A small network was shown many inputs. Here are its activations along a few directions, one row for each input.
In each table, some parts of the input vary, and every possible input appears once, in random order.
Descriptions start from the smaller parts, as in this example, which fits no table here: one of 2 separate values, together with either a single point or one of 9 places around a ring or (one of 6 places along a line, together with one of 8 places around a ring).
Shared parts are said once, and a part with two or three values counts as separate values.
(in the rows, 128 means zero)

Other details of the inputs shift rows strongly along three fixed directions, in all tables alike. That doesn't count.

Rows:
R1: [120 124 123 154 118 129 120 150 117 133 121 129 138 138]
R2: [122 133 121 146 113 139 115 138 113 136 116 135 138 135]
R3: [127 136 126 152 114 130 125 130 119 130 127 123 151 135]
R4: [146 132 133  80 108 115 141 151 135 122 124 136 110 118]
R5: [128 136 122 151 112 132 128 129 120 137 124 122 149 135]
R6: [130 132 112 131 169 148 142 105 135 135 161 146 107 120]
R7: [150 119 131  83 114  98 133 157 142 117 131 132 117 111]
R8: [128 137 124 151 118 130 124 133 117 130 128 119 154 134]
R9: [124 126 126 150 123 123 110 140 121 136 117 127 141 140]
R10: [127 131 113 135 169 145 147 104 132 136 163 141 107 118]
R11: [125 133 121 145 113 143 116 131 122 132 116 131 146 136]
R12: [120 124 119 152 116 131 123 148 118 140 117 128 137 137]
R13: [153 132 139  78 112 105 130 149 142 119 127 136 113 114]
R14: [159 131 139  83 110 109 143 139 146 116 129 130 126 116]
R15: [128 133 130 149 117 126 115 123 126 132 122 122 152 134]
R16: [127 132 122 150 119 120 113 124 121 129 127 113 155 129]
R17: [122 127 118 148 117 132 121 143 116 140 116 129 138 143]
R18: [ 22  78 190 102 121 126 180 104  66  88  22  73 130 132]
R19: [130 132 131 152 114 132 116 123 129 133 120 127 147 139]
R20: [126 128 116 129 168 134 126 101 147 128 160 140  99 119]
R21: [127 135 126 149 114 134 121 129 121 130 125 125 151 138]
R22: [117 130 118 138 170 144 134 112 129 132 158 145  91 127]
R23: [ 30  83 191  82 172 125 188  54  98  81  71  81  93 118]
R24: [155 134 130  82 114 117 147 146 133 119 133 129 133 110]
R25: [131 134 128 155 114 126 123 125 124 132 122 121 149 134]
R26: [120 127 119 130 172 136 123 104 142 130 157 138  96 122]
R27: [127 135 122 148 113 135 125 127 121 136 121 125 150 138]
R28: [132 134 117 139 175 132 135 103 141 135 167 133 109 116]
R29: [157 131 133  79 107  99 137 139 145 115 138 125 129 109]
R30: [114 117 121 142 178 131 135 115 135 135 153 138  93 120]
R31: [149 133 137  78 110 117 140 145 144 112 128 134 119 119]
R32: [128 132 133 149 115 129 111 122 130 134 121 125 149 136]
R33: [119 122 110 134 174 146 140 117 127 138 153 147  96 127]
R34: [122 127 123 149 119 130 118 145 116 133 119 130 140 144]
R35: [125 134 130 148 113 136 119 128 124 131 123 128 148 141]
R36: [133 132 116 142 174 135 141 104 139 133 163 133 106 119]
R37: [121 128 120 140 172 138 133 108 134 132 152 143  88 125]
R38: [154 124 134  84 116 105 138 156 140 119 123 135 115 122]
R39: [126 132 129 150 117 133 109 133 128 132 114 127 139 140]
R40: [127 131 125 148 116 124 112 121 125 128 125 120 153 133]
R41: [156 133 140  82 110 102 141 139 146 118 133 126 129 110]
R42: [115 116 119 147 177 135 139 116 133 134 150 139  92 124]
R43: [155 131 139  80 110 111 138 141 150 114 123 133 118 117]
R44: [153 123 130  77 116  99 131 154 141 117 130 133 118 117]
R45: [125 134 126 147 111 138 122 126 124 137 119 128 147 140]
R46: [154 136 130  85 113 113 149 145 137 122 133 125 129 113]
R47: [126 133 129 149 116 130 107 126 131 131 117 125 145 136]
R48: [122 135 123 145 113 139 114 136 124 138 116 127 140 140]
R49: [122 130 123 148 115 123 103 132 119 130 120 127 138 134]
R50: [147  96 128 146 112 147  89 124 107 140 135  93 135 129]
R51: [124 135 121 147 111 139 118 130 125 135 117 127 142 140]
R52: [151 130 137  77 110 123 144 139 139 120 128 137 126 116]
R53: [122 133 123 143 115 143 113 136 120 135 115 131 143 137]
R54: [119 129 125 133 175 139 126 105 143 133 153 138  96 124]
R55: [122 135 128 147 116 138 111 137 123 131 119 128 141 141]
Description of these inputs: either a single point or (one of 6 places along a line, together with one of 9 places along a line).
Which other rows does R24 become when the place on the line of 6 takes its other values? List them by row number.
> R8, R16, R28, R36, R46
Which other rows does R26 become when the place on the line of 6 takes its other values? List them by row number.
> R39, R48, R53, R54, R55

Rows:
R56: [ 88 114 136 173 118 134 133 127  92 134  91 109 135 147]
R57: [ 94 125 162 104 161 121 170  79 126  97 122  98 110 119]
R58: [ 98 119 155 104 163 121 159  83 115  98 132  99 111 108]
R59: [151 134  99 139 177 134 121 136 155 143 185 166  93 124]
R60: [163 136 153 117  54 108 107 139 145 124  92 113 176 136]
R61: [ 84 117 155  91 157 144 199  84 114 107 105 113 122 118]
R62: [153 158  80 148 169 136 121 132 159 151 193 178  94 119]
R63: [109  96 139  97 161 123 139  79 125 115 135  98 109 103]
R64: [116 136 125 120 166 136 184 102 133 125 143 138 123 118]
R65: [132 139 105 123 163 145 129 116 144 137 163 159  93 121]
R66: [101 111 133 169 126 149 110 128 100 137  99 111 137 148]
R67: [130 116 181  22  90  98 163 119 120  78  98  87 130  97]
R68: [170 143 116 123  66 119  85 182 134 137 116 142 168 140]
R69: [102 132 117 171 124 149 101 124 109 139 111 132 146 147]
R70: [208 135 107  73 100 115 123 184 159 139 168 157 105 112]
R71: [ 98 117 129 168 126 149 105 126 106 132 103 121 145 149]
R72: [152 142  93 142 177 131 118 136 156 146 187 170  95 125]
R73: [192 132 123  73 113 101 130 185 158 131 153 149 106 111]
R74: [101 141 113 181 126 135 109 128 113 140 114 136 146 145]
R75: [108 122 121 185 131 138 105 141 113 142 118 127 144 150]
R76: [139 146  95 129 162 147 126 120 149 143 173 164  93 119]
R77: [114 123 114 189 126 138 111 140 107 147 121 126 137 148]
R78: [162 130 126 121  56 120 111 178 117 136 102 123 155 137]
R79: [111 118 158 118 161 119 156  79 148 114 122 115 105 122]
R80: [153 147 122 121  66 103 102 183 131 130 104 140 168 136]
R81: [ 97 112 134 168 125 150 109 130 104 134  99 114 143 149]
R82: [119 117 114 181 130 121  94 106 116 139 131 104 164 128]
R83: [140 129 176  35  91 103 163 121 137  88 105  96 131 110]
The inputs of R76 and R62 match in every part but one. If R66 is changed in the same way as R76 into R62, which row does it become?
> R73
What do these inputs look like to the network?
> one of 2 separate values, together with either a single point or one of 4 places along a line or one of 9 places along a line
Which other rows does R56 become when the choice among 2 separate values takes its other values? List them by row number.
> R78

Rows:
R84: [139 127  91  94 187 147 161 129 149 144 170 173  71 112]
R85: [211 151 124  88  54  92 103 171 161 134 137 131 181 116]
R86: [199 142 112  99  52 107 103 219 138 137 145 133 147 126]
R87: [191 141 119  93  66  72 116 191 161 119 137 154 175 129]
R88: [144 127 102 108 187 119 119 123 156 134 187 148  48 113]
R89: [149 129 167  20 108  95 164 118 145  90 125 112 116  96]
R90: [150 128 165  23  99 100 174 117 140  86 123 109 113  96]
R91: [ 51 103 201  83 124 107 165 113  98  77  40  98  96 131]
R92: [153 142 118 101 185 131 139  90 160 128 199 143  91 103]
R93: [ 93 129 100 203 131 138  96 134 117 156 114 148 138 143]
R94: [119 103  97 225 141 170  80 137  97 168 138 135 141 156]
R95: [120 107  97 221 141 157  69 134 104 166 132 137 140 158]
R96: [114 134 114 210 144 146  98  92 121 151 135 114 167 142]
R97: [112 145 148 144  63 118 131 179  93 122  68 112 173 156]
R98: [ 60 116 150 148 182 155 158  40 102 110 126  97 107 127]
R99: [121 127 155 139  61 112 115 124 109 122  73  92 197 139]
R100: [125 128 151 140  57 117 120 122 108 121  76  92 193 140]
R101: [155  96 154  20 114 114 151 170 126 101 125 127  84 102]
R102: [113 131 114 212 152 147 101  93 123 148 134 109 164 140]
R103: [ 54 111 138 153 205 131 155  71 114 103 140 128 106 137]
R104: [213 145  63 168 131 143  49 183 154 173 210 182 119 135]
R105: [103 121 129 133  66 126 110 164 107 132  55 124 175 148]
R106: [113 137 119 218 133 138  90 132 125 151 115 148 132 158]
R107: [113 141 115 210 148 148  92 100 118 140 138 107 167 139]
R108: [207 166  71 164 121 150  95 181 172 177 188 188 132 147]
R109: [148 126 122  94 180 142 151 126 172 134 167 171  63 122]
R110: [ 91 138 103 196 127 142  88 137 113 148 118 148 137 143]
R111: [103 144  90 213 136 155 108 150  88 155 129 148 147 148]
R112: [ 57 115 152 147 184 152 155  40 103 112 125  98 110 127]
R113: [121 135 151 139  53 123 117 124 100 108  80  90 188 139]
R114: [158 140 114 106 193 131 137  98 165 126 199 138  90  98]
R115: [ 69  94 189  79 111 118 190  74  97  82  58  71 129 118]
R116: [ 67  93 194  76 129 108 177  83 105  85  55  65 136 113]
R117: [156 142 115 102 189 131 137  93 163 128 200 142  91 100]
R118: [123 128 152 139  58 114 116 122 109 123  75  93 196 140]
R119: [ 46 110 126 134 191 166 164  89  94 121 106 126  90 133]
R120: [164 131 113 109 194 127 146 100 171 133 192 138  92  97]
R121: [147 136 122  92 178 147 140 129 167 128 174 171  61 123]
R122: [145 139 113 111 187 132 177 136 151 140 177 164  66 120]
R123: [ 67 106 149 152 179 152 169  40 108 116 120  99 107 126]
R124: [202 163 115  88  52 118 107 214 154 137 129 158 157 140]
R125: [130 121 143  12 113 109 162 157 143  99 106 144  93 103]
R126: [108 122  97 217 139 132  76 125 116 162 127 121 125 154]
R127: [151  99 150  34 111 100 177 170 136 110 126 117  85 103]
R128: [106 124 132 144  70 116 135 180  80 130  58 121 174 141]
R129: [204 157 128  84  61  94  99 175 155 122 138 124 175 112]
What do these inputs look like to the network?
> one of 2 separate values, together with either a single point or one of 10 places along a line or (one of 3 separate values, together with one of 4 places along a line)
The inputs of R97 and R122 match in every part but the choice among 2 separate values. If R101 is changed in the same way as R97 into R122, which row does it become?
> R94
The inputs of R111 and R128 match in every part but the choice among 2 separate values. If R117 is changed in the same way as R111 into R128, which row does it become?
> R96
Which other rows does R99 become when the place on the line of 10 takes its other values? List them by row number.
> R85, R96, R100, R102, R115, R116, R118, R120, R123
Which other rows does R88 become when the choice among 2 separate values takes its other values? List them by row number.
> R126

Rows:
R130: [134 133 120 136 172 128 131 117 143 132 160 145  85 127]
R131: [153 130 113 137  94 112  95 173 128 136 128 132 150 131]
R132: [108 130 122 175 134 151 120 112 119 146 115 123 141 145]
R133: [146 135 122 129  90 125 112 176 118 132 114 132 146 137]
R134: [108 122 124 169 136 160 112 114 102 136 126 111 145 142]
R135: [157 125 141  63 117 114 154 142 143 120 120 130 109 111]
R136: [107 129 124 185 137 130 170 111  97 134 128  99 170 132]
R137: [156 130 104 136 163 151 130 113 141 146 185 155  95 117]
R138: [118 122 135 114 161 145 155  96 135 121 141 128  96 122]
R139: [161 133 124 130  94 123  92 152 127 131 134 116 159 132]
R140: [148 129 114 127 162 152 134 109 138 142 180 145  99 121]
R141: [205 140  97  97 130 113 105 165 168 147 186 155 112 104]
R142: [ 83 123 150 110 164 120 161  99 126 104 118 123  90 118]
R143: [134 141 140 116  80 129 128 137 122 117 103 116 165 130]
R144: [118 122 166  49 111 107 175 144 130  97  91 119 101 121]
R145: [133 131 149 111  80 128 129 138 121 118  96 107 160 139]
R146: [149 131 121 121  83 133 111 157 115 132 125 117 155 132]
R147: [105 135 123 180 136 146 121 126 109 139 114 129 129 152]
R148: [ 93 142 121 176 139 129 113 115 112 131 119 130 141 144]
R149: [112 113 132 116 167 138 156 104 131 124 129 133  92 128]
R150: [134 133 141 126  92 108 111 155 134 123 104 127 158 134]
R151: [154 137 120 137  95 113  95 173 128 133 126 131 147 136]
R152: [136 119 104 129 172 146 133 124 138 140 165 149  96 123]
R153: [106 113 123 179 135 135 107 113 115 141 122 125 138 144]
R154: [141 127 134 127  89 109 111 148 137 125 105 122 153 139]
R155: [154 132 131 131  92 111 105 148 133 134 109 119 153 131]
R156: [162 129 146  59 112 120 152 136 141 111 131 125 114 115]
R157: [107 124 136 115 167 126 148  94 139 119 134 125 100 110]
R158: [161 141 104 145  91 113  91 177 130 142 141 138 143 136]
R159: [129 132 142 114  84 122 129 146 125 129  91 118 160 133]
R160: [119 122 167  54 115  95 162 138 138  96 102 119 106 114]
R161: [199 135  87  99 125 110 107 169 168 145 189 161 107 112]
R162: [155 130 120 136  99 114  94 171 130 133 125 132 154 131]
R163: [157 119 139  71 121 100 141 141 152 113 127 132 108 115]
R164: [130 130 135 123  87 106 117 144 132 117  98 123 159 131]
R165: [199 134  95  99 130 112 106 166 169 141 184 160 112 113]
R166: [111 117 139 115 167 127 146  96 140 124 132 119  95 119]
R167: [129 124 125 132 175 127 132 114 143 128 152 142  92 123]
R168: [105 105 173  37 109 105 182 128 130  92  78 112 113 116]
R169: [105 128 127 177 138 137 109 107 125 142 120 119 146 139]
R170: [ 97 110 143 111 166 124 151  95 138 116 127 125  99 122]
R171: [139 130 113 140 169 129 125 122 142 141 174 153  86 124]
R172: [139 135  94 137 168 145 132 138 135 146 179 156  83 124]
R173: [144 123 112 134 170 132 124 111 146 147 172 144  94 114]
R174: [111 121 131 174 133 143 105 103 110 137 131 112 143 142]
R175: [114 105 168  41 110 106 179 132 132  94  82 112 108 119]
R176: [121 133 146 120  89 104 120 150 125 111  89 121 158 128]
R177: [133 128 148  51 119  95 152 128 140 105 112 122 120 103]
R178: [187 139 128  81 122 111 124 140 160 124 163 136 114 113]
R179: [ 95 139 116 173 140 143 120 119 110 136 116 139 148 144]
R180: [108 120 121 175 132 151 118 115 107 150 119 125 139 139]
R181: [ 96 130 118 174 133 146 125 112 117 134 111 131 144 144]
R182: [ 58 118 159  88 163 127 185  94 103  98  91 117  94 124]
R183: [213 147  83  98 118 130 113 169 161 148 201 166 109 106]
R184: [125 119 121 126 169 141 144 121 132 136 155 151  92 121]
R185: [110 122 146 110 164 132 146  88 138 117 143 117 105 119]
R186: [108 135 127 172 131 157 119 104 118 139 128 120 151 145]
R187: [118 122 142 113 164 133 143  92 140 118 147 117 100 122]
R188: [ 65 118 160  96 161 131 184  98 112  99  95 117  89 121]
R189: [101 126 130 180 140 134 110 117 121 133 115 123 138 146]
R190: [ 92 134 124 173 143 130 111 113 113 129 115 130 149 140]
R191: [134 138 136 118  86 109 113 133 122 116 104 117 166 126]
R192: [124 136 140 109  81 122 131 134 112 114  91 117 166 130]
R193: [102 116 116 174 137 138 106 117 107 143 120 110 136 134]
R194: [121 121 137 119 164 131 142  93 141 119 145 123  96 118]
R195: [159 134 132 132  88 115 103 143 131 127 117 119 154 131]
R196: [105 115 119 175 131 148 119 118 109 145 118 130 137 146]
R197: [171 134 113 140  94 121  87 157 132 136 141 127 156 127]
R198: [220 150  85 101 123 119  96 165 170 148 215 158 112 109]
R199: [126 140 140 107  82 125 129 133 113 116  98 115 170 133]
R200: [165 127 141  65 112 118 151 138 142 113 130 131 110 111]
R201: [109 119 116 177 133 141 102 113 106 137 131 112 137 134]
R202: [131 131 146 115  79 126 129 139 122 119  94 115 161 132]
R203: [106 129 120 181 132 148 118 129 105 145 124 135 130 148]
R204: [144 128  93 133 168 148 131 125 138 152 177 148  93 114]
R205: [111 125 125 187 144 117 156 106 101 133 133  96 172 131]
R206: [133 119  98 129 167 145 136 125 135 142 167 148  91 122]
R207: [114 120 133 119 172 138 152 114 130 124 134 139  91 125]
R208: [110 131 134 108 166 129 144  86 132 114 147 123 110 116]
R209: [134 135 141 123  83 112 116 134 127 113 102 113 161 124]
R210: [139 132 143 124  85 114 112 136 131 121 107 114 161 129]
R211: [102 112 165  32 111 102 182 125 121  88  77 116 118 113]
R212: [ 73 108 161  96 166 133 176 100 120 106 101 120  96 123]
R213: [161 133 113 131  92 131 104 166 126 145 124 131 156 128]
R214: [104 136 123 175 129 153 123 103 114 131 119 124 148 137]
R215: [ 99 131 115 174 139 131 109 106 118 133 120 129 150 143]
R216: [103 140 112 171 137 147 119 109 112 144 119 131 151 140]
R217: [158 131  97 135 169 154 124 121 141 144 187 151  98 115]
R218: [ 99 118 121 174 143 151 115 132 103 137 115 126 138 142]
R219: [126 129 146 115  86 118 129 158 122 120  85 122 153 140]
R220: [148 126 131 133  92 110 103 162 127 132 117 133 151 133]
R221: [ 97 136 121 178 137 146 122 121 115 134 114 136 143 141]
R222: [101 133 128 182 136 134 112 119 119 134 118 123 132 150]
R223: [ 87 118 146 101 162 137 172  91 124 113 111 120  99 114]
R224: [160 129 106 141 166 137 116 110 148 144 190 150  96 115]
R225: [158 136 105 136  90 126 103 181 125 143 131 142 150 133]
R226: [106 137 127 176 133 142 109  98 120 129 128 114 150 136]
R227: [108 132 156 109  80 115 141 154 114 114  74 115 150 141]
What do these inputs look like to the network?
> one of 2 separate values, together with either a single point or (one of 6 places along a line, together with one of 8 places along a line)
The inputs of R133 and R151 match in every part but the choice among 2 separate values. If R137 is changed in the same way as R133 into R151, which row does it become?
> R224
The inputs of R161 and R206 match in every part but the choice among 2 separate values. If R197 is changed in the same way as R161 into R206, which row does it become?
> R217
The inputs of R132 and R166 match in every part but the choice among 2 separate values. If R199 is changed in the same way as R132 into R166, which row does it become?
> R208
Which other rows does R180 become when the choice among 2 separate values takes its other values? List them by row number.
> R173
Which other rows does R177 become when the choice among 2 separate values takes its other values? List them by row number.
> R216
